Here are a small network's activations along a few directions, averaged over the inputs that share one value of a field.
Values that are neighbours, or in one group, have similar rows; names and order tell nothing.
In the rows, zero is written as 500.
Random noise pushes rows far along 3 fixed directions. That doesn't count. These rows show it; they differ only by the noise:
[394 706 521 544 411 608 276 567 378 440 461 514 571 481]
[508 645 537 625 432 555 550 584 361 430 417 517 484 523]
[402 435 512 266 459 432 197 433 655 527 717 260 557 419]
[534 582 588 473 414 478 272 715 590 519 579 344 626 346]
[579 569 591 526 423 467 408 716 558 506 542 366 580 379]


Field V:
v2: [298 536 449 474 515 585 623 138 271 376 399 621 391 737]
v4: [739 306 468 583 576 449 822 620 614 623 434 640 462 536]
v6: [589 547 561 605 459 480 686 575 446 423 382 432 471 490]
v7: [320 518 411 478 587 550 536 365 315 343 376 482 446 587]
v8: [603 364 524 484 595 405 656 277 700 553 639 405 438 515]
v5: [397 368 303 326 645 423 478 300 518 602 605 619 307 548]
v9: [216 590 421 401 461 727  40 271 473 546 526 722 657 509]
v1: [558 573 576 767 431 595 757 523 298 423 321 636 511 605]
v3: [358 464 285 447 625 560 627 255 308 482 407 827 293 757]
V is arranged as a line.
Q: Which values are neighbours of v8? Give them in the order they are listed.
A: v9, v1
Q: Which values are neighbours of v7? Give them in the order they are listed.
A: v6
Q: Which values are neighbours of v5? Give them in the order they are listed.
A: v3

Field L:
l5: [513 467 578 476 490 422 424 488 559 438 582 293 561 435]
l2: [483 494 434 414 542 557 228 582 676 595 640 526 589 395]
l1: [448 486 454 410 473 598 491 373 475 528 503 631 489 643]
l4: [593 576 631 754 381 587 703 743 374 491 313 658 547 440]
l9: [507 189 362 208 658 305 547 252 740 660 746 453 358 571]
l6: [508 678 577 549 416 484 522 540 492 470 415 327 530 436]
l8: [279 464 501 486 429 532 413 319 290 321 436 368 427 548]
l7: [674 687 454 642 584 543 372 948 474 571 338 740 639 360]
l3: [451 722 593 594 425 592 260 616 469 473 514 522 666 431]
L is arranged as a line.
Q: Which values are neighbours of l3? Give them in the order they are listed.
A: l5, l4
Q: Which values are neighbours of l7? Give them in the order they are listed.
A: l9
Q: Which values are neighbours of l8? Give them in the order they are listed.
A: l6
